Each row below holds a small network's activations on one record, seen along a few directions.
Each row is followed by the record's values for the fields GAGU, MASO, MUZA, FUM, LUFUZ, SIM.
The largest differences between rows may come from other fields.
(in the rows, 500 means zero)
Random noise pushes rows far along 14 fixed directions. That doesn't count. These rows show it; they differ only by the noise:
315 548 484 367 416 416 321 675 429 458 479 435 501 356 525 660 453 490 530 421 515 352 331 483 468 594 466
370 367 649 570 550 619 544 517 600 711 627 647 636 623 448 596 597 579 573 521 608 667 372 522 531 285 437
774 577 232 548 432 465 515 408 255 375 579 461 404 551 558 471 539 373 352 405 556 687 638 677 386 498 387
390 464 467 531 549 489 558 718 574 386 583 610 416 600 556 342 394 576 461 479 327 415 622 476 523 763 610
764 629 567 692 362 662 489 482 471 648 447 601 760 647 456 351 353 450 538 488 458 271 686 528 314 489 582
638 572 490 605 445 695 361 491 529 591 545 660 787 347 506 791 763 499 656 184 483 360 575 713 365 554 570
393 443 482 523 482 451 436 564 455 507 454 424 364 531 568 405 503 557 444 531 519 658 373 470 470 360 443
481 436 367 599 599 424 452 529 515 377 388 518 244 394 539 398 358 602 391 463 350 682 522 495 668 512 501
411 431 588 523 709 419 657 482 639 562 643 550 472 569 600 541 564 487 513 679 512 680 441 451 496 584 472
379 466 321 659 532 390 468 672 443 425 693 657 524 517 551 482 349 502 370 426 441 737 355 354 306 619 590
538 668 566 454 464 385 356 338 380 492 342 428 414 388 577 426 296 601 541 506 664 537 376 255 363 473 599
511 235 473 440 561 439 453 387 622 459 243 338 465 567 431 611 576 480 449 638 246 445 527 547 743 456 420
420 217 368 555 713 464 367 464 661 567 326 440 486 419 534 736 656 417 549 504 259 664 278 543 511 246 377
426 353 398 556 450 301 561 371 486 482 422 470 685 572 433 570 570 499 374 508 318 460 557 489 505 514 536
348 369 429 548 339 443 604 558 464 638 520 498 737 732 442 625 892 456 494 305 376 378 690 718 376 292 471
357 485 393 544 381 532 333 731 405 398 587 601 419 400 477 590 504 635 423 238 512 620 444 558 569 558 534

420 742 551 528 522 324 466 551 416 586 529 445 429 243 632 540 304 415 482 599 662 577 309 415 381 503 424 -> GAGU is genu, MASO is kabu, MUZA is pidam, FUM is lezan, LUFUZ is nuv, SIM is gemos
354 402 878 369 275 453 743 584 604 619 583 327 652 835 442 448 727 553 450 832 590 252 671 498 656 632 491 -> GAGU is genu, MASO is lif, MUZA is pidam, FUM is sutur, LUFUZ is nuv, SIM is gemos
417 519 507 670 452 386 605 656 594 548 593 592 723 586 498 527 534 462 442 485 302 356 665 482 361 697 676 -> GAGU is zegu, MASO is lif, MUZA is pidam, FUM is sutur, LUFUZ is nuv, SIM is gemos
531 401 611 664 542 592 433 569 657 643 389 522 702 464 559 583 714 497 530 507 297 426 462 562 415 461 580 -> GAGU is zegu, MASO is lif, MUZA is pidam, FUM is lezan, LUFUZ is vopi, SIM is gemos
591 591 565 479 288 575 516 572 405 576 684 547 660 638 326 619 385 393 488 507 700 433 590 500 553 548 470 -> GAGU is genu, MASO is kabu, MUZA is buto, FUM is sutur, LUFUZ is nuv, SIM is gemos
648 458 570 628 519 575 476 507 551 507 542 604 601 479 428 496 352 513 438 553 497 547 477 421 589 588 545 -> GAGU is romav, MASO is kabu, MUZA is buto, FUM is sutur, LUFUZ is vopi, SIM is gemos
486 368 446 493 587 590 598 699 592 367 744 531 532 644 631 389 583 397 446 674 363 493 434 567 429 769 433 -> GAGU is romav, MASO is lif, MUZA is pidam, FUM is lezan, LUFUZ is mekof, SIM is guziz
511 719 648 656 423 622 511 622 505 640 688 599 639 416 664 331 595 553 613 442 661 475 446 507 223 568 568 -> GAGU is romav, MASO is lif, MUZA is buto, FUM is lezan, LUFUZ is mekof, SIM is sud
472 407 343 386 466 494 478 469 494 256 506 583 510 551 480 473 529 595 527 287 390 372 593 402 467 698 680 -> GAGU is romav, MASO is kabu, MUZA is pidam, FUM is sutur, LUFUZ is mekof, SIM is guziz
503 530 441 478 611 495 506 356 512 405 641 620 616 236 564 541 469 576 506 435 545 543 372 501 529 677 523 -> GAGU is genu, MASO is kabu, MUZA is pidam, FUM is lezan, LUFUZ is mekof, SIM is sud
582 498 311 473 502 602 620 473 360 442 686 752 656 702 298 337 124 456 480 441 520 373 634 562 519 470 412 -> GAGU is romav, MASO is lif, MUZA is buto, FUM is sutur, LUFUZ is vopi, SIM is nin
428 671 642 494 375 343 456 685 449 588 438 350 494 526 530 666 533 408 459 564 538 439 524 400 394 551 533 -> GAGU is romav, MASO is lif, MUZA is pidam, FUM is lezan, LUFUZ is mekof, SIM is guziz
515 780 596 372 600 352 451 472 507 614 276 328 226 420 570 412 180 375 659 624 608 444 467 272 384 383 499 -> GAGU is zegu, MASO is kabu, MUZA is pidam, FUM is sutur, LUFUZ is mekof, SIM is sud
554 439 479 469 498 658 541 420 421 558 484 501 572 669 422 322 342 492 481 657 531 401 429 607 516 369 358 -> GAGU is romav, MASO is lif, MUZA is buto, FUM is simid, LUFUZ is nuv, SIM is nin
677 706 637 886 542 587 582 465 644 689 435 751 718 395 409 469 219 549 432 543 343 395 740 494 593 669 699 -> GAGU is genu, MASO is kabu, MUZA is pidam, FUM is lezan, LUFUZ is nuv, SIM is nin
170 441 444 313 418 370 519 549 443 391 438 586 486 435 359 550 506 699 481 207 424 255 615 576 713 516 556 -> GAGU is romav, MASO is kabu, MUZA is pidam, FUM is sutur, LUFUZ is vopi, SIM is gemos
724 577 478 476 548 572 421 449 572 502 413 499 618 553 519 727 567 351 599 455 350 282 658 468 325 714 664 -> GAGU is genu, MASO is kabu, MUZA is pidam, FUM is lezan, LUFUZ is nuv, SIM is nin
742 477 567 425 504 634 406 470 494 384 560 440 465 415 531 486 431 483 457 668 600 515 370 494 572 674 412 -> GAGU is romav, MASO is kabu, MUZA is pidam, FUM is sutur, LUFUZ is vopi, SIM is gemos
612 516 522 643 323 252 522 589 521 430 479 442 565 504 488 855 799 474 331 332 401 561 831 414 474 806 766 -> GAGU is romav, MASO is kabu, MUZA is pidam, FUM is sutur, LUFUZ is nuv, SIM is gemos
550 680 712 383 586 370 611 442 571 589 510 465 479 534 573 652 508 429 638 603 632 408 635 383 435 636 596 -> GAGU is zegu, MASO is lif, MUZA is pidam, FUM is sutur, LUFUZ is nuv, SIM is gemos
723 503 500 401 442 670 349 352 421 498 461 445 537 465 408 535 431 435 556 530 644 456 387 560 548 412 358 -> GAGU is romav, MASO is kabu, MUZA is buto, FUM is sutur, LUFUZ is vopi, SIM is gemos
406 607 724 469 411 670 556 747 531 597 752 637 504 581 402 548 448 523 550 560 725 508 530 591 650 601 448 -> GAGU is zegu, MASO is lif, MUZA is pidam, FUM is sutur, LUFUZ is vopi, SIM is nin
488 620 495 632 193 527 389 667 414 472 450 408 544 401 451 502 649 561 378 352 486 435 628 594 533 579 592 -> GAGU is genu, MASO is lif, MUZA is pidam, FUM is sutur, LUFUZ is mekof, SIM is guziz
146 595 486 362 366 396 516 805 378 436 728 497 393 438 578 488 561 577 471 335 657 530 403 478 419 615 517 -> GAGU is genu, MASO is kabu, MUZA is pidam, FUM is lezan, LUFUZ is mekof, SIM is sud
694 549 583 578 299 546 369 474 493 578 295 360 669 339 456 662 653 436 506 458 439 259 609 665 597 519 453 -> GAGU is romav, MASO is kabu, MUZA is buto, FUM is lezan, LUFUZ is nuv, SIM is gemos
351 411 488 539 574 513 524 494 526 565 614 620 644 516 348 512 251 491 498 581 549 587 276 424 590 360 393 -> GAGU is romav, MASO is lif, MUZA is buto, FUM is sutur, LUFUZ is mekof, SIM is guziz
428 485 339 364 411 396 437 446 302 369 626 430 530 402 428 740 565 440 398 477 646 646 305 542 571 571 348 -> GAGU is romav, MASO is lif, MUZA is buto, FUM is lezan, LUFUZ is mekof, SIM is guziz
318 800 571 470 364 434 496 596 410 579 324 425 440 376 562 245 362 555 590 407 512 153 605 497 403 419 544 -> GAGU is genu, MASO is kabu, MUZA is pidam, FUM is lezan, LUFUZ is mekof, SIM is guziz
418 422 574 706 588 546 497 491 601 585 474 574 599 360 592 284 475 616 461 599 483 648 267 458 430 369 512 -> GAGU is zegu, MASO is kabu, MUZA is pidam, FUM is sutur, LUFUZ is vopi, SIM is nin
477 616 492 472 659 301 580 525 563 462 262 585 303 368 496 433 184 539 598 380 343 285 764 347 602 495 612 -> GAGU is romav, MASO is kabu, MUZA is pidam, FUM is sutur, LUFUZ is vopi, SIM is nin
448 475 500 403 522 558 476 606 438 578 686 623 594 408 418 673 289 411 543 500 706 555 246 577 592 333 254 -> GAGU is zegu, MASO is kabu, MUZA is pidam, FUM is sutur, LUFUZ is nuv, SIM is gemos
651 434 624 548 554 641 631 444 578 620 558 507 628 757 524 405 582 439 533 681 478 439 609 608 472 456 426 -> GAGU is romav, MASO is lif, MUZA is buto, FUM is lezan, LUFUZ is nuv, SIM is gemos
633 523 562 536 322 737 264 672 574 426 371 405 447 454 480 535 671 555 546 404 421 394 584 575 575 641 615 -> GAGU is zegu, MASO is lif, MUZA is pidam, FUM is sutur, LUFUZ is mekof, SIM is guziz
530 586 374 467 722 339 472 566 575 434 286 485 150 347 552 491 234 399 586 474 296 456 624 403 571 508 533 -> GAGU is zegu, MASO is lif, MUZA is pidam, FUM is sutur, LUFUZ is vopi, SIM is gemos
494 611 695 351 503 665 298 612 587 542 419 426 527 437 540 551 448 476 671 609 548 235 366 477 443 633 531 -> GAGU is zegu, MASO is lif, MUZA is pidam, FUM is sutur, LUFUZ is vopi, SIM is nin
298 485 483 629 540 388 674 554 636 517 565 455 657 430 612 426 839 488 457 516 322 381 559 657 421 662 523 -> GAGU is romav, MASO is kabu, MUZA is buto, FUM is sutur, LUFUZ is mekof, SIM is guziz
321 291 421 315 401 497 506 442 508 357 622 568 738 545 358 642 603 600 536 344 447 360 439 422 541 669 613 -> GAGU is genu, MASO is kabu, MUZA is pidam, FUM is simid, LUFUZ is mekof, SIM is sud
159 431 403 545 469 451 491 773 576 601 554 544 541 498 417 618 635 457 576 247 348 424 541 578 508 309 497 -> GAGU is genu, MASO is kabu, MUZA is buto, FUM is sutur, LUFUZ is mekof, SIM is sud
330 519 499 523 704 417 477 688 554 517 468 465 251 433 695 485 499 506 486 572 410 625 345 503 422 437 434 -> GAGU is romav, MASO is lif, MUZA is pidam, FUM is lezan, LUFUZ is nuv, SIM is nin
605 419 463 419 512 518 341 536 508 369 257 303 350 557 577 414 471 465 451 581 327 361 450 489 471 499 491 -> GAGU is romav, MASO is kabu, MUZA is pidam, FUM is sutur, LUFUZ is nuv, SIM is nin
768 437 493 367 543 635 357 159 485 531 275 489 585 541 446 723 590 552 632 386 529 446 559 522 459 339 530 -> GAGU is romav, MASO is lif, MUZA is pidam, FUM is lezan, LUFUZ is nuv, SIM is gemos
442 511 582 475 475 622 454 432 483 558 465 439 374 510 665 314 810 699 653 341 677 590 483 541 358 214 555 -> GAGU is genu, MASO is lif, MUZA is buto, FUM is sutur, LUFUZ is nuv, SIM is gemos

Here are new rows. What are their fields?
531 516 623 315 405 569 530 696 498 522 477 480 445 835 418 583 568 424 623 441 522 284 793 483 495 513 589 -> GAGU is zegu, MASO is lif, MUZA is pidam, FUM is sutur, LUFUZ is vopi, SIM is nin
360 638 545 338 429 356 535 751 376 401 576 369 205 453 597 460 432 456 434 595 623 492 520 522 588 634 365 -> GAGU is romav, MASO is lif, MUZA is pidam, FUM is lezan, LUFUZ is vopi, SIM is nin
484 415 456 401 304 594 310 589 434 317 420 395 411 567 314 427 267 562 379 561 502 455 430 368 743 623 530 -> GAGU is genu, MASO is kabu, MUZA is buto, FUM is sutur, LUFUZ is mekof, SIM is guziz
566 373 454 526 589 542 518 441 552 472 546 496 636 579 609 354 558 484 462 653 409 485 355 457 258 576 521 -> GAGU is romav, MASO is lif, MUZA is pidam, FUM is sutur, LUFUZ is vopi, SIM is gemos
348 387 510 617 507 506 619 426 551 586 422 543 446 575 540 153 571 705 493 479 429 623 516 531 529 204 511 -> GAGU is zegu, MASO is lif, MUZA is pidam, FUM is lezan, LUFUZ is mekof, SIM is sud
619 413 457 522 455 628 500 410 533 551 395 397 534 796 439 351 558 432 528 596 426 456 596 471 391 346 518 -> GAGU is genu, MASO is lif, MUZA is buto, FUM is sutur, LUFUZ is mekof, SIM is guziz
614 491 611 262 671 518 498 335 650 364 405 486 373 447 503 575 368 545 641 579 457 348 606 354 735 760 596 -> GAGU is genu, MASO is kabu, MUZA is pidam, FUM is lezan, LUFUZ is mekof, SIM is sud
653 616 392 496 560 501 562 361 432 460 557 572 479 521 532 565 483 418 488 448 514 515 631 569 439 592 525 -> GAGU is genu, MASO is kabu, MUZA is pidam, FUM is lezan, LUFUZ is nuv, SIM is nin
665 440 512 420 374 780 206 624 558 486 375 502 646 368 421 565 384 449 653 376 444 197 349 548 510 489 440 -> GAGU is romav, MASO is kabu, MUZA is pidam, FUM is sutur, LUFUZ is mekof, SIM is sud
496 571 526 407 592 422 500 500 545 630 448 575 418 455 426 666 319 400 735 352 624 513 504 305 490 293 487 -> GAGU is romav, MASO is kabu, MUZA is buto, FUM is sutur, LUFUZ is mekof, SIM is sud
442 407 665 681 523 518 403 498 736 597 290 456 522 319 542 599 762 626 537 474 357 537 497 487 572 448 611 -> GAGU is romav, MASO is kabu, MUZA is pidam, FUM is sutur, LUFUZ is vopi, SIM is nin
870 610 589 612 509 630 639 396 509 672 495 544 539 737 522 357 383 355 565 628 576 488 742 476 347 384 496 -> GAGU is genu, MASO is kabu, MUZA is pidam, FUM is lezan, LUFUZ is nuv, SIM is gemos
297 379 424 404 447 570 471 641 416 506 596 358 419 616 497 408 511 412 450 656 553 554 221 601 488 355 274 -> GAGU is genu, MASO is kabu, MUZA is buto, FUM is simid, LUFUZ is nuv, SIM is nin
815 672 499 711 389 691 364 355 394 570 455 474 654 482 600 344 491 468 445 552 563 514 433 540 204 468 550 -> GAGU is genu, MASO is kabu, MUZA is pidam, FUM is lezan, LUFUZ is nuv, SIM is nin
561 590 449 568 336 650 346 516 394 512 575 645 808 408 376 651 377 509 431 384 524 354 419 569 458 642 557 -> GAGU is genu, MASO is kabu, MUZA is pidam, FUM is lezan, LUFUZ is nuv, SIM is nin
564 674 360 454 522 496 617 553 353 391 705 596 428 537 521 320 323 422 452 449 563 433 649 610 457 662 471 -> GAGU is zegu, MASO is kabu, MUZA is buto, FUM is sutur, LUFUZ is vopi, SIM is gemos
597 442 402 621 595 615 602 359 515 502 529 735 463 692 411 439 495 601 515 337 449 670 701 568 558 345 610 -> GAGU is zegu, MASO is lif, MUZA is pidam, FUM is sutur, LUFUZ is nuv, SIM is nin
475 560 567 698 353 459 598 563 503 623 511 531 553 576 412 454 593 544 381 487 465 561 692 573 538 463 570 -> GAGU is zegu, MASO is lif, MUZA is pidam, FUM is sutur, LUFUZ is vopi, SIM is gemos
692 595 325 482 602 574 584 280 366 434 633 680 502 623 496 362 248 445 509 467 636 650 524 403 330 487 529 -> GAGU is genu, MASO is kabu, MUZA is pidam, FUM is lezan, LUFUZ is mekof, SIM is guziz
400 535 404 400 514 271 518 620 510 509 429 450 488 467 391 766 375 307 535 458 323 303 623 480 599 577 439 -> GAGU is romav, MASO is lif, MUZA is buto, FUM is lezan, LUFUZ is mekof, SIM is sud
807 410 497 447 611 420 489 254 539 529 342 364 297 487 379 755 391 338 485 662 588 811 511 374 739 313 343 -> GAGU is romav, MASO is kabu, MUZA is pidam, FUM is sutur, LUFUZ is mekof, SIM is sud
